A small network was shown many inputs. Here are its activations along a few directions, one row for each input.
Each table varies a few parts of the input and shows all the possible inputs, shuffled.
A made-up example of a description, with smaller parts first: one of 5 places around a ring, together with either a single point or (one of 2 separate values, together with one of 4 places along a line) or one of 9 places around a ring.
Shared parts are said once, and a part with two or three values counts as separate values.
In the rows, 128 means zero.

Table:
R1: [168 122 159 113 105 130 108 121 117 124  96 163 150 131  97 149 159 110]
R2: [173  67 117  67 215 126 125 107 216 119 162 146 154 126  87 139 117  68]
R3: [155 145 152 123 107 179  98 127 129 103 116 172 141 121 133 143 137 112]
R4: [165 143 146 112 106 157  92 149 131 107 100 160 146 128 116 147 164 113]
R5: [102 101  95 126  98 110 149 106 111 154 103 141  94 123 129 158 161 153]
R6: [142  93 115  92 208  78 125 130 187 156 211  72 140 136 125  71  80  74]
R7: [154 134 155 144 134 173 115 125 103  86 103 160 154 120 121 161 134 107]
R8: [152 131 167 136 116 151 134 129 116 108 110 176 163 138  95 152 144 112]
R9: [ 86 109 104 149 107 128 176 108 116 134 116 149 105 132 129 162 150 158]
R10: [ 98 127  82 126 100 129 132 128 128 135 107 142  88 117 144 157 165 158]
R11: [107  39  52  80 186 108 154  93 201 128 171 121  99 107 102 133 121 100]
R12: [134 153 158 138 110  83 112 148  97 161 134  84 140 148 128  85 108 151]
R13: [133 179 144 136 112 105 103 172 114 148 129  84 140 136 148  82 109 146]
R14: [126 185 148 144 116 129 114 147 114 139 141  91 131 134 164  69  89 147]
R15: [ 81 110  98 155 124 144 157 104 106 109 108 131  95 111 153 167 144 151]
R16: [120 174 156 166 140 124 128 148  88 122 133  73 139 131 148  90  89 141]
R17: [ 85 127  90 138  99 149 137 104 132 127 119 148  81 115 161 151 142 155]
R18: [123 166 166 159 120 102 144 157  99 143 144  93 143 150 125  87  92 149]
- What do these inputs look like to the network? => one of 3 separate values, together with either a single point or one of 5 places around a ring
- The inputs of R9 and R8 match in every part but the choice among 3 separate values. If R5 is changed in the same way as R9 into R8, which row does it become? => R1
- Which other rows agree with R14 in the choice among 3 separate values? List them by row number. => R6, R12, R13, R16, R18

Table:
R19: [137  72 100  96 197  89 146 117 170 134 145 104 136 125  98 134 128 101]
R20: [149 139 140 120 108 186 124 123 142  94 101 186 140 123 118 156 149 120]
R21: [141  64  87  84 180  95 119 116 169 126 145 103 125 110 101 129 135  91]
R22: [109 112  97 143 108 169 125 113  97  91  85 158 102 101 135 189 168 139]
R23: [151 104 137 123 124 185 110  99 118  81  97 175 136 106 118 172 159  97]
R24: [142  89  86  72 168  97 112 132 192 144 151 117 122 121 117 126 146  97]
R25: [ 84  90  81 135  83 123 144  89  94 142  96 141  80 108 143 166 160 160]
R26: [120 165 147 143 162 107 116 152 128 142 187  45 130 139 168  45  51 134]
R27: [105 104  84 105 179 128 149 110 195 131 184 111 109 118 136  98  86 116]
R28: [ 94 198 158 176  52  96 122 146  55 162 104  78 104 145 168  86 124 198]
R29: [106 120 111 154 124 161 151 116  99  97  85 158 112 115 132 195 160 149]
R30: [112 135  96 133  95 170 117 129 122 107  90 174  99 113 151 185 179 144]
R31: [143 127 159 139 114 172 139 125 126  92 110 183 156 133 108 163 149 110]
R32: [ 83 127  89 136  67 125 156 114 118 153 103 152  83 125 140 145 155 184]
R33: [148 113 150 133 138 176 136 102 120  89  96 175 145 119 117 178 152 106]
R34: [105  77  91 119 211 115 164  88 175 128 179 101 113 120 133 123  86 102]
R35: [ 82  99  96 147 102 116 171  92  96 148  98 142  91 124 137 171 153 169]
R36: [170  76 135  89 146 123 104 102 149 123 133 152 140 120  87 143 139  83]
R37: [172 101 134  78 135 125  98 118 172 142 139 168 138 132 103 140 149  88]
R38: [116 218 171 190  79 139 121 172  50 119  91 107 137 134 154 111 120 167]
R39: [162  99 157 105 138 113 132 127 154 134 147 160 159 148  77 133 131  97]
R40: [149 163 152 125 149  82  98 179 124 154 152  45 153 145 135  61  91 131]
R41: [167  85 148 100 161 116 130 105 151 131 133 153 150 134  85 148 133  92]
R42: [115 214 171 183  77 140 102 169  59 116  89  99 129 134 162 113 120 178]
R43: [156 203 200 161  97 159  84 154  80 108 101 122 169 135 152 102 106 140]
R44: [119 169 147 149 164 107 135 155 119 145 188  53 138 139 159  43  53 125]
R45: [178 175 195 129 120 105  80 161 105 149 140  98 173 153 124  76  95 123]
R46: [102 135 122 161  99 157 153 139 103 101  99 165 120 128 123 179 159 154]
R47: [ 95 202 159 183  55  96 141 149  47 164 106  85 111 146 160  85 124 186]
R48: [110  93  78  96 181 124 129 104 198 135 185 113 102 113 153 112 103  97]
R49: [177 178 194 136 121 105  98 165  96 152 141 106 180 153 116  74  95 114]
R50: [137  99  91  82 165 101 132 139 191 140 149 114 129 127 101 113 128 116]
R51: [131  87 112 101 173  87 148 140 172 138 157 111 144 140  90 120 127 106]
R52: [167 112 137  87 131 127 118 125 171 137 137 164 145 136  88 128 131 106]
R53: [100  91 104 124 188 114 165 111 177 130 193 109 122 133 124 106  86 108]
R54: [109  68  78 107 192 122 137  88 173 119 178 101 104 104 137 117  92  92]
R55: [ 77 115 109 154  75 110 173 116 101 152 113 147  98 138 127 153 156 175]
R56: [157 206 200 168  97 157 103 159  72 111 102 131 176 135 144 101 106 130]
R57: [108 146 103 141  91 171 137 137 122 103  89 169 104 118 134 170 160 164]
R58: [ 87 114  81 126  70 123 136 106 118 158 104 156  77 120 159 161 172 165]
R59: [154 128 136 112 112 186 105 115 142  98 102 191 134 119 134 169 168 101]
R60: [149 166 153 131 150  82 116 182 115 157 153  53 161 145 128  59  91 121]
- What do these inputs look like to the network? => one of 6 places along a line, together with either one of 2 separate values or one of 5 places around a ring
- The inputs of R27 and R50 match in every part but the place on the line of 6. If R44 is changed in the same way as R27 into R50, which row does it become? => R60
- The inputs of R34 and R33 match in every part but the place on the line of 6. If R53 is changed in the same way as R34 into R33, which row does it become? => R31
- Which other rows does R46 become when the place on the ring of 5 takes its other values? List them by row number. => R22, R29, R30, R57
- Which other rows does R23 become when the place on the line of 6 takes its other values? List them by row number. => R21, R22, R25, R36, R54

Table:
R61: [119 139  97 116 109 200  94 117 154  83 113 175 103  95 157 147 140 129]
R62: [102  80  87  96 144 122 175  99 194 151 175 144 106 128 114 108 106 123]
R63: [136 111 132  99 170 112 148 136 199 154 197 129 145 156 124  87  96 101]
R64: [112  93  52  83 150 130 116 107 199 139 159 117  88 106 141 112 121 125]
R65: [160 118 162 138 120 148 151 130 114 100  85 183 159 144  70 182 168 122]
R66: [103  53  92  99 141  84 185  79 157 173 150 152 102 134  97 155 146 114]
R67: [ 99 125 124 198 203 210 169 104  86  28 133 111 144  92 166 158  84 100]
R68: [197 145 176 114 130 167  60 143 106  96 104 139 165 113 119 128 132  78]
R69: [163 180 175 136  98  99  75 162  73 151 104  67 150 126 146  76 120 140]
R70: [ 83 125 126 168  60  93 168 116  68 173 115 144  95 148 126 145 153 180]
R71: [147  76  79  80 167  74 110 140 161 143 115 103 129 116  89 146 160 114]
R72: [ 75  75  98 166 243 131 174  99 144  80 181  53 114 104 145 130  59  97]
R73: [163 119 125 113 123 156  99 150 113  92  64 156 141 115 107 185 178 116]
R74: [152 175 136 117 131 192  75 154 153  92 137 160 139 112 161 125 128  94]
R75: [119 153 123 136  83  91 109 171  77 146  74  83 125 130 128 134 176 168]
R76: [126 100 106 117 106 165 106 100 123 104  78 178 104 102 150 200 181 131]
R77: [123  98 141 137 102 160 161  84 119 114 101 203 120 130 112 199 167 135]
R78: [148 170 172 136 130 186 127 133 156 105 147 181 165 144 131 129 114 103]
R79: [115  59  55  85 147  91 125  88 162 162 126 126  89 109 131 157 159 116]
R80: [146 127  96  81 175 121  92 148 200 142 184 100 122 129 149  92 111 101]
R81: [190 144 212 137 129 155 111 120 110 105 115 165 193 148  87 129 119  86]
R82: [ 87 133  94 146  64 100 118 122  78 157  91 111  79 124 169 145 178 171]
R83: [172  88 169  95 171  70 128 121 152 148 169 112 173 155  74  86  99  84]
R84: [ 86 176  92 137  71 137 111 137 120 135 117 105  75 117 179  99 129 176]
R85: [ 63 166 131 214 187 149 172 122  54  90 129  50 112 113 185 112  65 164]
R86: [127 214 136 138 101 127  93 171 126 145 133  90 112 130 189  75 111 151]
R87: [153 170 207 158  92  87 122 150  66 162 121 102 177 162 108  79  95 148]
R88: [186 101 132  74 177  84  72 136 152 141 156  79 147 122 102  96 113  86]
R89: [117 134 133 134 106 196 149  99 152  95 129 197 122 124 124 150 126 135]
R90: [120 201 167 158  95 119 140 161 119 160 149 120 141 160 155  83  86 162]
R91: [ 83 163 123 157  63 129 161 132 110 151 137 135  97 141 143 104 103 186]
R92: [138  67 118 101 159  62 170 129 158 150 139 133 146 140  57 139 149 111]
R93: [114 143 157 162  77  78 158 162  69 158  97 119 145 156  88 134 151 177]
- What do these inputs look like to the network? => one of 3 separate values, together with either a single point or (one of 2 separate values, together with one of 5 places around a ring)
- Which other rows agree with R76 in the choice among 3 separate values? List them by row number. => R61, R65, R67, R68, R73, R74, R77, R78, R81, R89

Table:
R94: [121 120 127 136 161 110 130 122 118 134 146  89 127 125 142 112 102 118]
R95: [156 117 142 104 159 141 122 128 172 118 157 147 155 134 111 119 114  91]
R96: [142 229 201 184  62 170  99 166  50 107  83 135 153 141 155 117 124 165]
R97: [105 125 101 137 147 120 135 135 123 122 128  97 114 118 141 128 123 139]
R98: [120 119 135 146 126 161 151 110 112 104 109 165 130 124 125 167 138 127]
R99: [146 114 143 112 138  83 137 135 138 160 141 119 148 151  98 113 130 120]
R100: [121 114 106 116 155 126 116 120 148 130 156 103 114 114 146 107 102 117]
R101: [141 121 115 112 138 164 110 130 153  97 118 153 129 111 123 151 143 110]
R102: [108 120  85 117 144 133 125 128 153 122 137 109 103 113 149 124 126 134]
R103: [103 223 169 192  64 136 119 168  49 134 108  90 125 140 179  87 109 181]
R104: [ 81 121 102 158 129 130 166 111 110 124 130 120 100 120 144 138 118 151]
R105: [121 125 134 133 168  96 148 133 141 144 165  88 136 140 128  97  92 121]
R106: [157 121 159 121 162 129 131 132 147 116 146 130 166 141 103 120 113  98]
R107: [129 211 180 168  36 119 106 164  50 153  78 120 136 146 149 106 141 184]
R108: [108 109 120 136 100 112 157 112 107 144 106 150 113 135 115 158 156 147]
R109: [142 126 131 130 142 152 121 135 125  96 107 141 140 118 118 153 142 115]
R110: [120 115 115 129 122 175 138 107 141 101 121 176 118 114 127 162 137 125]
R111: [146 106 119  96 123 109 108 123 146 147 133 133 124 125 115 124 138 115]
R112: [ 85 114  89 140 128 142 154 105 138 127 141 136  92 115 153 141 123 145]
R113: [146 111 125  91 133  97 125 131 168 158 152 130 135 143 104 106 130 116]
R114: [158 119 155 127 154 143 112 121 122 104 125 133 154 124 117 136 123  96]
R115: [133 112 100  99 113 116 117 131 149 140 115 137 113 125 117 140 161 132]
R116: [147 108 138 114 127  96 119 122 118 147 121 118 138 134 110 127 140 119]
R117: [156 117 135 109 150 157 102 120 150 104 137 148 141 115 122 132 121  92]
R118: [132 112 118 117 116 103 126 133 122 138 104 125 126 130 111 147 162 137]
R119: [122 120 114 112 163 112 135 130 171 140 175 102 124 130 132  92  91 118]
R120: [110 107 101 118  97 126 145 108 137 142 117 160 101 128 121 152 156 144]
- The inputs of R113 and R119 match in every part but one. If R118 is changed in the same way as R113 into R119, which row does it become? => R97
- What do these inputs look like to the network? => one of 3 separate values, together with either a single point or (one of 2 separate values, together with one of 4 places along a line)
- Which other rows does R99 become when the choice among 2 separate values takes its other values? List them by row number. => R113
- Which other rows does R101 become when the place on the line of 4 takes its other values? List them by row number. => R95, R110, R117

Table:
R121: [140 220 200 183  46 151  93 164  34 122  73 130 150 140 162 120 148 158]
R122: [141  86  86  79 205 129 123 123 214 119 177 123 129 117 121 122 114  79]
R123: [112  15  53  79 144 128 167  73 186 125 114 201  94 111  83 220 197 109]
R124: [133 227 200 192  51 151 115 160  33 134  78 138 151 147 164 121 131 171]
R125: [129 218 185 193  43 148  92 173  17 115  62 119 140 132 156 129 143 179]
R126: [110  64  64  90 108 137 142  87 170 132 109 197  88 110 112 194 188 125]
R127: [186  37 118  45 249  80 132 112 235 140 212 103 163 137  58  93  88  41]
R128: [142  30  76  67 236 113 143 112 227 116 180 124 138 119  95 152 124  64]
R129: [101 233 179 203  27 158 130 169  35 120  85 125 132 140 157  98 118 199]
R130: [114 231 179 197  33 142 109 168  17 122  48 107 131 133 160 116 138 206]
R131: [187  90 130  56 209  92 103 123 219 148 201  98 159 134  86  64  79  57]
R132: [116  68  77  98 167 156 136  78 181 108 149 155  98 101 132 156 128  99]
R133: [118  18  66  86 205 146 162  64 197 100 156 158 104 104 102 183 138  82]
R134: [109 230 198 205  48 147 128 163  40 128  89 130 139 153 163 117 122 190]
R135: [ 81 152 110 147 149  42 144 151 116 191 187  12 104 143 169  35  64 160]
- What do these inputs look like to the network? => either a single point or one of 6 places around a ring or (one of 2 separate values, together with one of 4 places along a line)
- Start at R126 and move only the place on the line of 4, one step at a time. The first step leads to R132. Which rows follow, in order? => R122, R131
- Which other rows does R128 become when the place on the line of 4 takes its other values? List them by row number. => R123, R127, R133

Table:
R136: [ 94  73  75 115 149 103 165  98 152 146 144 127  94 121 125 150 139 130]
R137: [167 136 160 118 207 143 108 141 164  98 182  96 174 127 124  80  67  67]
R138: [111 184 165 181  56 140 129 145  49 129  80 139 128 138 149 142 150 174]
R139: [157  99 126 101 156 171 121 113 171  91 123 182 144 119 106 170 149  88]
R140: [130 190 176 165  60 110 123 162  59 147  89 114 141 150 128 108 138 174]
R141: [ 95 115 100 130 197 103 149 125 163 136 202  54 113 125 156  69  59 116]
R142: [123 197 163 169  65 130 108 161  60 133  87 112 131 136 156 116 137 171]
R143: [190 108 151  78 154 110  95 136 170 140 150 139 166 139  89 108 125  80]
R144: [141 202 181 152  60 103 101 170  70 162 103 105 144 150 143  86 129 164]
R145: [173 104 137  92 163 137 102 129 162 113 135 145 155 125 101 136 135  83]
R146: [ 79  72  55 118 138 143 163  81 153 119 128 148  76 102 141 169 148 135]
R147: [177  93 146  89 154 114 117 130 161 130 137 147 166 136  75 130 133  87]
R148: [ 97 179 143 185  48 181 128 128  52 101  66 162 106 119 161 165 155 180]
R149: [150  88 122 107 148 183 124  92 159  83 111 193 133 109 109 186 155  93]
R150: [105 192 149 179  56 168 126 148  62 111  78 151 117 128 158 150 149 178]
R151: [163  90 139 103 155 144 125 110 154 111 126 170 151 127  95 163 146  86]
R152: [109  76  87 101 152  72 155 114 163 162 154 106 108 132 105 120 126 132]
R153: [102  87  74 105 156  95 141 115 163 149 152 101  96 119 131 125 126 129]
R154: [121 231 188 192 115 136 115 170  63 126 132  63 149 141 180  60  64 164]
R155: [118  90  91  91 151  69 134 120 173 175 169  96 108 135 119  99 117 125]
R156: [ 87  82  60 114 148 131 160 101 167 127 140 138  87 111 137 155 142 132]
- The inputs of R152 and R140 match in every part but one. If R156 is changed in the same way as R152 into R140, which row does it become? => R150
- What do these inputs look like to the network? => one of 3 separate values, together with either a single point or one of 6 places along a line
- Which other rows does R145 become when the choice among 3 separate values takes its other values? List them by row number. => R142, R153
- Which other rows agree with R145 in the choice among 3 separate values? List them by row number. => R137, R139, R143, R147, R149, R151
